Each row below is a small network's average activation on inputs in which a field has the value named, seen along a few directions.
Related values have similar rows: they may be neighbours, one step apart, or belong to one group.
In the rows, zero is written as 500.
Strong random noise was added to every row along 3 fixed directions; ignore it. To show where, here is one row again and again, with new noise each time:
[392 339 517 546 611 287 545 397 493 220 497 439 521 216 611 340 499]
[576 540 484 402 504 530 405 642 474 383 612 534 518 532 271 350 330]
[504 464 492 435 508 443 451 592 464 461 528 528 533 436 410 345 390]
[572 529 494 446 573 510 424 557 502 143 672 480 496 476 272 351 347]
[625 557 510 355 535 633 397 696 479 711 528 666 566 640 321 355 405]


Values of Zoza:
z9: [542 420 619 554 301 534 538 628 479 712 448 453 469 481 781 597 560]
z5: [287 297 636 645 178 303 659 266 504 415 241 314 402 119 777 583 571]
z8: [583 462 266 406 446 418 535 381 498 946 391 650 567 711 610 608 764]
z6: [271 347 415 453 199  96 495 660 344 562 450 344 571 222 445 369 214]
z4: [502 647 576 568 686 591 471 381 425 213 675 369 462 420 704 660 515]
z2: [417 542 376 457 441 485 437 619 562 711 318 540 438 583 670 744 422]
z3: [365 589 368 502 545 518 519 307 638  27 631 583 394 558 414 604 602]
z1: [445 515 616 624 667 473 480 557 362 469 476 435 419 465 585 524 609]
z7: [688 531 570 617 913 774 460 191 648 416 547 525 516 724 338 461 559]
z10: [677 711 529 585 401 764 696 493 646 416 682 407 538 742 179 605 600]
The values of Zoza form a star with 3 arms.
Question: Name the neighbours of z1, in listed order.
Answer: z6, z4
Question: Name the neighbours of z3, in listed order.
Answer: z8, z2
Question: Name the neighbours of z10, in listed order.
Answer: z5

Values of Lazu:
j7: [333 600 298 578 130 250 484 594 329 482 585 130 375 444 506 648 268]
j2: [475 334 347 546 482 334 543 216 588 426 440 512 429 499 733 546 730]
j5: [631 716 368 346 472 638 520 408 575 169 771 592 532 621  90 512 547]
j8: [398 524 468 435 508 488 338 719 339 886 423 625 558 662 239 294 261]
j10: [326 223 472 650 893 194 743 263 638 491 318 552 660 222 844 433 814]
j4: [611 602 560 489 268 741 540 591 674 526 528 494 526 652 232 527 352]
j6: [793 553 734 622 701 803 506 329 556 229 604 385 485 517 348 454 552]
j3: [480 400 500 390 542 361 337 594 360 464 553 488 558 358 621 372 203]
j9: [453 417 683 551 354 372 586 694 373 571 475 397 491 270 672 423 576]
j1: [253 492 488 517 454 409 463 486 493 227 350 494 295 377 755 769 526]
The values of Lazu form a star with 3 arms.
Question: Name the neighbours of j7, in listed order.
Answer: j2, j1
Question: Name the neighbours of j8, in listed order.
Answer: j10, j3
Question: Name the neighbours of j9, in listed order.
Answer: j6
